A small network was shown many inputs. Here are its activations along a few directions, one row for each input.
In each table, some parts of the input vary, and every possible input appears once, in random order.
A made-up example of a description, with smaller parts first: line(4) and (point or (values(2) and ring(5)) or line(11)).
Shared parts are said once, and a part with two or three values counts as separate values.
In the rows, zero is written as 128.

Other details of the inputs shift rows strongly along two fixed directions, in all tables alike. That doesn't count.

Table:
r1: [101 136 151 132  99 107 124 136 113 109  85  82 126 127]
r2: [115 163 134 120  99 162 127 181 110 107 152  89  90 127]
r3: [174  74  63 125  85 169 147 116 140 144 195 147 150 146]
r4: [128 100 128 158 143 114 121  98 143 132 138 163 141 113]
r5: [107 172 118 112 115 143 124 179 124 117 130  85  91 139]
r6: [145 212 118 143 136 126 141 151  47 166 117  78 163  75]
r7: [102 162 159 143  92 120 133 143 117 126 128  94  99 139]
r8: [134 124  82 120 147 147 135 128 158 136 147 153 120 128]
r9: [108 158 210 118 147  99 105 122 105  93  43 103 116 104]
r10: [136  70  46 134  66 170 151 120 148 183 185 122 142 141]
r11: [125 163 182  88 159 109  90 161 104 111  55 102  96 111]
r12: [143  69  41 129  72 163 140 125 161 155 161 124 159 129]
r13: [109 126 121 165  20 159 150 132 114 149 168  68 108 150]
r14: [145 140 140 105 214 117 106 126 136 122 110 202 128 121]
r15: [140 146 132 103 227 125 114 125 147 108 114 191 128 127]
r16: [106 127 162 126  83 113 140 132 107 132 103  66 119 139]
r17: [103 174 164 146 122 133 143 148 112  99 139  89 105 160]
r18: [112 105 125 161   9 162 154 140 106 119 162  60 134 129]
r19: [117 127 171 146  79 125 131 141 101 111 121  84 114 121]
r20: [143 108  93 127 136 139 121 138 146 137 163 171 129 111]
r21: [121  82 112 129 131 106 140  85 155 138 102 137 170 121]
r22: [144 151 162  95 113 155 109 147  91  98 116 105 126 124]
r23: [147 101 105 132 136 145 111 125 134 140 145 167 129 105]
r24: [ 95 166 148 143 103 127 147 145 121 113 128  84  95 148]
r25: [147  67  85 172  60 157 169  97 150 151 189 122 156 156]
r26: [115 174 170 137 103 120 130 147 100 104 155  95 105 158]
r27: [137  82  90 101 139 136 127 108 147 146 107 148 162 116]
r28: [124 156 152 118  93 156 112 156  97 135 112  97  88 123]
r29: [126 143 151 108  83 161 119 152 102 120  95  87 111 115]
r30: [117 139 171 139  83 122 132 130 107 120  97  83 106 129]
r31: [142 131 171 126 224  79 102  85 134 107 100 199 140 125]
r32: [121 116  83 106 154 135 141 131 155 143 140 140 131 132]
r33: [163  95 115 116 147 147 125 115 135 136 130 166 141 126]
r34: [126 184 145 102 122 156 125 172 102  94 158  97  95 150]
r35: [129  90  99 145 122  99 139 106 155 140 120 135 144 135]
r36: [132 122  85 114 156 119 117 140 161 145 139 161 126 124]
r37: [108 109 109 135 134  99 146 111 151 150 137 139 140 140]
r38: [125 145 177 129  88 130 129 127  98  93 125  88 135 138]
r39: [147 185 118 164 222  63 147  86  95 166  87 152 203  66]
r40: [157  88 103 118 128 163 129 113 140 131 138 155 158 122]
r41: [145  81  95 103 143 129 129 111 146 156 114 150 147 122]
r42: [105 129  97 141 167  92 138 118 168 124 129 147 133 142]
r43: [152 102 136 137 150 107 132  89 137 116 136 161 151 138]
r44: [ 98 150 152 145  91 113 121 143 115 132 120  79 104 140]
r45: [119  71  67 162  58 141 165 100 157 179 183 113 152 153]
r46: [153 145 136  94 213 110 103 125 135 113 126 204 129 123]
r47: [117 113 101 156 143 118 147 118 156 117 160 148 136 134]
r48: [133 128 111 140 171 110 142 103 156 105 165 164 141 152]
r49: [114 118 100 144 153  88 132 117 168 140 135 156 136 136]
r50: [120 187 189  93 166 119  96 162 107 115  77 123  82 110]
r51: [152 112 134 100 190 114 105 109 136 128  72 182 126 101]
r52: [155  80  61 149  74 190 148 122 141 166 204 141 139 150]
r53: [136 133 153 117  87 153 117 165  94 117 122  93 104 112]
r54: [108 188 217 129 176  96 107 142 105  97  92 122 105 136]
r55: [104 113 100 132 161  98 152 106 164 137 130 142 142 143]
r56: [118 137 178 142  85 142 133 128 103 105 115  83 134 136]
r57: [150  88 106 119 135 146 116 119 139 122 121 162 153  94]
r58: [114 152 180 149 115 130 124 130 101 119 123 105 111 146]
r59: [123 111 114 156 135 110 134 117 150 130 156 157 138 125]
r60: [158 132 144  99 208 117  94 110 126 119 114 200 131 118]
r61: [127 132 136  83 222  93 105 122 148 137  83 187 129 107]
r62: [119 153 137 115 100 144 105 163 112 138 122  86  94 128]
Each input here is: values(2) and (point or (line(5) and line(6))).
Changing only the values(2) part turns r39 into r6. The same change can be made to r16. Which row results?
> r41
Changing only the values(2) part turns r50 into r7. The same change can be made to r11. Which row results?
> r35
Which other rows does r8 become when the line(5) part takes its other values? List them by row number.
> r28, r29, r50, r51
Which other rows does r49 become when the line(6) part takes its other values? List them by row number.
> r7, r26, r37, r54, r59
Which other rows does r14 become when the values(2) part takes its other values? List them by row number.
> r54
Start at r34 and move only the line(6) part, one step at a time. The first step leads to r15. Which rows follow, in order?
> r2, r8, r5, r32

Table:
r63: [119 121 136 149  90 137 141 127 136 116 158 119 115 151]
r64: [153  99  80 133 156 123 138 104 144 160 131 165 164 101]
r65: [132 102 105 165  56 157 155 120 136 134 201 114 132 160]
r66: [124 126 160 143  37 156 134 141  89 125 134  64 123 134]
r67: [140  81 131 134 160 110 119  83 151 128  92 178 153 109]
r68: [104 152 166 108 143 101 111 136 115 120  65 110 116 111]
r69: [141 187 203  48 224 137  64 184 104  76  64 168  69 112]
r70: [104 124 125 148  35 153 157 147 125 124 182  59  97 174]
r71: [133 153 144 137  64 152 135 147  83 126 132  63 129 125]
r72: [159  99  94 128 176 117 134  92 141 155 121 182 178 107]
r73: [124 209 218 108 224  85  93 136  90  80  65 141 108 113]
r74: [100 212 192 112 172 101 103 170  88 106  90 100  83 128]
r75: [128 105  62 143 166 115 142 106 182 150 162 178 143 133]
r76: [136  97  85 126 173 102 126 100 166 157 105 173 156 103]
r77: [123 162 113 152  53 172 160 158  99 141 198  67 119 161]
r78: [181  61  62  75 147 179 103 122 161 150 143 199 142 107]
r79: [120  93  92 138 161 107 139 101 182 129 144 168 144 149]
r80: [122 104  88 131 203  93 129  89 185 134 131 203 144 131]
r81: [ 94 161 203 105 134 103 106 151  99 101  47  77 104 118]
r82: [114 181 186 104 159  97  97 155  87 123  58  99 106 104]
r83: [146 100 103 147 155 116 136  96 153 124 164 182 155 133]
r84: [109 105 125 140  17 156 150 141 114 135 143  48 115 148]
r85: [139 121  69 148 143 137 152 118 152 147 180 158 144 130]
r86: [127 119 130 150  22 167 146 146  90 131 161  58 135 131]
Changing only one part turns r75 into r76. The same change can be made to r79. Which row results?
> r81
What is each input in this table made of?
> values(2) and (point or ring(11))
Which other rows does r63 become when the values(2) part takes its other values? List them by row number.
> r67

Table:
r87: [143  95  89 123 146 140 132 115 162 136 159 174 131 134]
r88: [135 126 105 127  63 171 148 148 118 135 184  96 119 159]
r89: [112 123 146 121 147  98 116 119 136 130  85 130 131 116]
r90: [131 135 105 132  77 159 131 156 111 146 165  94 118 126]
r91: [130 113  98 129  57 181 143 154 126 123 166  91 118 144]
r92: [128 132 146 101 170 126 103 141 130 124  85 149 109 108]
r93: [119 101  86 153 143 108 153  96 161 146 148 149 154 136]
r94: [138  99  84 130 140 140 128 119 167 133 150 172 124 136]
r95: [147 118  90 128 159 135 132 119 143 132 144 165 157 115]
r96: [121 117 169 132 171  96 111 101 134 112  97 158 132 120]
r97: [139 131 144 101 169 125 110 134 133 105 107 152 125 115]
r98: [141 147 134 111 173 124 112 134 117 136 101 145 135 106]
r99: [136  76 107 148 116 123 130  92 150 146 131 158 153 117]
r100: [142  96  97 158 131 116 153  87 146 137 142 155 173 118]
r101: [101 173 173 130 129 105 133 138  99 111  98  77 114 138]
r102: [121 112 138 150  43 154 145 131 110 118 151  76 132 140]
r103: [134 140 164 131 181  85 118  98 115 128  70 151 148 101]
r104: [142 119 100 122  70 166 138 148 117 146 165 101 127 138]
r105: [140 127  92 137 151 131 127 123 151 140 156 166 134 125]
r106: [135 149 148 109 201 110 105 123 126 114 109 172 122 117]
r107: [144 145 141 106 196 115 112 119 127 116 112 169 132 124]
r108: [123 140 153 102 179 124 106 134 134 109  98 156 106 127]
r109: [114 144 191 132 108 122 120 129  97 103 105  90 114 138]
r110: [142 134 141 102 179 120 111 128 126 106 108 163 133 117]
r111: [155  87  84 115 141 142 127 118 154 146 140 167 143 121]
r112: [100 156 177 122  98 117 129 145 106 108 104  69 110 149]
r113: [132  89 102 127 136 108 134  96 151 142 110 146 156 125]
r114: [111 164 181 142 112 110 125 139  91 130  93  86 116 112]
r115: [116 176 154 121 120 143 124 162  98 121 130  97 102 131]
r116: [131 101 121 152  37 155 142 122 114 141 151  82 136 137]
r117: [133 140  96 138  67 173 150 147 117 142 184  91 127 149]
r118: [124 164 175 100 127 140 113 159 100 104 113  97  92 138]
r119: [ 91 162 184 123 100 114 124 152 109 108 102  71 101 143]
r120: [130 105  88 141 140 106 144  95 146 152 122 135 160 119]
r121: [122 139 155 151 168  85 124 109 133 123 107 154 135 119]
r122: [119 165 166 108 104 145 111 172  89 124 115  85  93 125]
r123: [139 126 141  97 169 129 106 133 130 124  87 150 119 113]
r124: [134 153 146 116 190 108 103 131 129 113 113 167 115 117]
r125: [118 169 173 106 131 134 111 159 100 110 119 107  95 136]
r126: [115 168 176 102 110 153 116 163 100 101 109  84  88 143]
r127: [110 132 108 150  73 133 158 132 119 128 147  74 139 136]
r128: [131  96  99 165 124 116 156  95 149 148 158 151 156 133]
r129: [113 169 181 146 101 120 139 137  91 116 114  74 119 138]
r130: [107 123  94 153  60 136 155 134 125 157 152  73 133 133]
r131: [144  88  78 122 121 148 132 125 155 153 155 155 132 119]
r132: [129  92 123 155 129 112 128 100 155 131 140 158 138 130]
r133: [154 100  74 129 126 147 134 120 138 153 161 151 150 123]
r134: [142  98  81 132 125 142 133 123 162 137 168 163 122 136]
r135: [143 103  81 134 126 140 134 122 153 140 172 165 128 140]
r136: [115 134 163 113 165  91 116 114 133 101  77 134 140 117]
r137: [133 138 106 132  68 170 140 155 105 123 174  88 127 138]
r138: [118 104  80 161 124 107 154 107 161 145 154 142 146 139]
r139: [134 147 132 115 168 124 110 138 122 141 108 145 128 103]
r140: [108 130 150 132 156  90 121 121 143 117  97 140 122 134]
Changing only one part turns r110 into r88. The same change can be made to r100. Which row results?
> r129
Changing only one part turns r136 into r119. The same change can be made to r137. Which row results?
> r106
What is each input in this table made of?
> line(6) and (values(4) or line(5))
Which other rows does r89 become when the values(4) part takes its other values? List them by row number.
> r99, r114, r130
Start at r138 and move only the line(6) part, one step at a time. The first step leads to r93. Which rows follow, in order?
> r101, r127, r120, r130
